Each row below holds a small network's activations on one input, seen along a few directions.
In each table, some parts of the input vary, and every possible input appears once, in random order.
Descriptions start from the smaller parts, as in this example, which fits no table here: one of 8 places around a ring, together with either a single point or (one of 2 separate values, together with one of 4 places along a line) or one of 9 places along a line.
Shared parts are said once, and a part with two or three values counts as separate values.
In the rows, 128 means zero.

Other details of the inputs shift rows strongly along two fixed directions, in all tables alike. That doesn't count.

Table:
r1: [ 43 212  85 110 141 194  98 159 157  62 120 130  78 123]
r2: [151 142 107 104 180  80  10 137 150 207 103 122  61 108]
r3: [160 113 130 102 155  91  42 144  87 209 105 116  80  97]
r4: [138 102 151 158  99 149 170 116 123  95 144 128 154 144]
r5: [119 147  99  92 157 130  81 165 212 152  83 122  79 164]
r6: [220  86 126  81 153 103  76  49 113 207  80  81 166  62]
r7: [211  51 165 121 106  68 147 112 107 213 137 120 154 136]
r8: [116 118 148 152  86 129 203  82  78  86 199 146 175 109]
r9: [ 65 145 144 131 125 166 152 167 161  84  90 142 139 163]
r10: [115 120 138 158 115 125 196 126  92  93 142 148 177 141]
r11: [ 80 139 136 148 127 131 188 153 111  90 119 142 167 144]
r12: [ 91 181  83 126 167 143  80 170 184  93 104 118  94 140]
r13: [102 122 140 155 115 137 188 105  95  94 175 152 157 110]
r14: [143 161  95  96 132 132  81 144 217 135 114 109  80 151]
r15: [163  95 141 144  97 131 190 111 139 133 157 132 157 144]
r16: [ 64 133 143 139 128 128 172 133 103 113 133 153 151 120]
r17: [120 140 108 124 140 145  85 136 108 134 133 124  93 103]
r18: [154  96 146 132 116 117 132 111  49 159 147 145 135 103]
r19: [212  64 161 139 117  83  99 105 101 189 124 112 128 135]
r20: [138 135 126 150 104 123 169 112 108  85 167 123 163 131]
r21: [ 85 185 118 125 127 183 127 151 194  52 111 122  99 160]
Each input here is: either a single point or (one of 4 places along a line, together with one of 5 places along a line).

Table:
r22: [173  67 168 146 105  81 156 106  42 172 156 137 164 111]
r23: [ 49 182 109 121 131 202 139 152 152  54 100 133 119 135]
r24: [ 68 135 137 148 102 161 248  95  84  61 162 159 206 108]
r25: [142 142 113 102 151 139  44 126 132 159 104 109  79 102]
r26: [148 122 121 113 149  99  72 165 169 177 100 120  84 154]
r27: [179 101 144 180  76  93 175  96  65 111 242 135 141 123]
r28: [ 34 166 126 145 111 187 247 131 161  22 134 156 189 153]
r29: [122 137 118 109 166 106  55 152 123 178 103 128  79 112]
r30: [136  97 155 145  76 160 206 106 115  90 150 133 170 150]
r31: [148 149 102 106 163 101  65 126 165 162 103 111 104 116]
r32: [209  79 140 130 113  77 144  90 123 180 150 113 159 125]
r33: [182  72 158 142 121  77 127 117  71 185 142 131 142 122]
r34: [103 164 106 111 147 169  79 150 168 105  92 119  91 135]
r35: [111 156 105 115 153 127 115 127 145 123 113 123 130 112]
r36: [ 42 187 104 113 166 162  97 199 206  94  76 140  80 167]
r37: [200  93 141 122 117 109  79 110 127 175 122 102 113 124]
What is each input in this table made of?
Answer: either a single point or (one of 3 separate values, together with one of 5 places along a line)
A walk changes only the place on the line of 5. It starts at r29 and steps to r22. List the rest of the walk in order.
Answer: r33, r36, r26

Table:
r38: [189  78 153 135 107  96 137 105 101 170 142 120 148 127]
r39: [ 97 140 126 129 127 148 150 147 155 103 116 136 129 151]
r40: [141 135 117 116 148 109  83 149 165 155 107 118  98 141]
r41: [112 148 114 115 141 144 115 142 170 117 102 122 117 140]
r42: [150 125 124 115 147 107  70 131 120 170 116 118  98 112]
r43: [167 121 125 134 119 112 107 119 142 139 149 114 112 134]
r44: [ 79 162 112 120 135 163 150 143 175  84 107 133 132 145]
r45: [142 147 109 124 139 119  75 131 130 139 141 117  88 116]
r46: [186  76 154 140 107  91 153  80  58 166 163 126 168  96]
r47: [113 140 121 125 144 120 106 142 125 135 123 132 111 123]
r48: [107 137 127 128 130 142 140 124 115 112 127 134 139 116]
r49: [102 108 154 152  86 159 236 111 103  72 149 148 193 145]
r50: [118 130 128 128 136 125 117 135 114 135 127 133 119 122]
r51: [ 88 144 127 131 128 155 151 132 117  96 124 140 138 125]
The inputs of r49 and r51 match in every part but one. If r38 is changed in the same way as r49 into r51, which row does it become?
Answer: r42
What is each input in this table made of?
Answer: one of 2 separate values, together with either a single point or one of 6 places along a line
Which other rows does r50 become when the choice among 2 separate values takes its other values? List them by row number.
Answer: r39
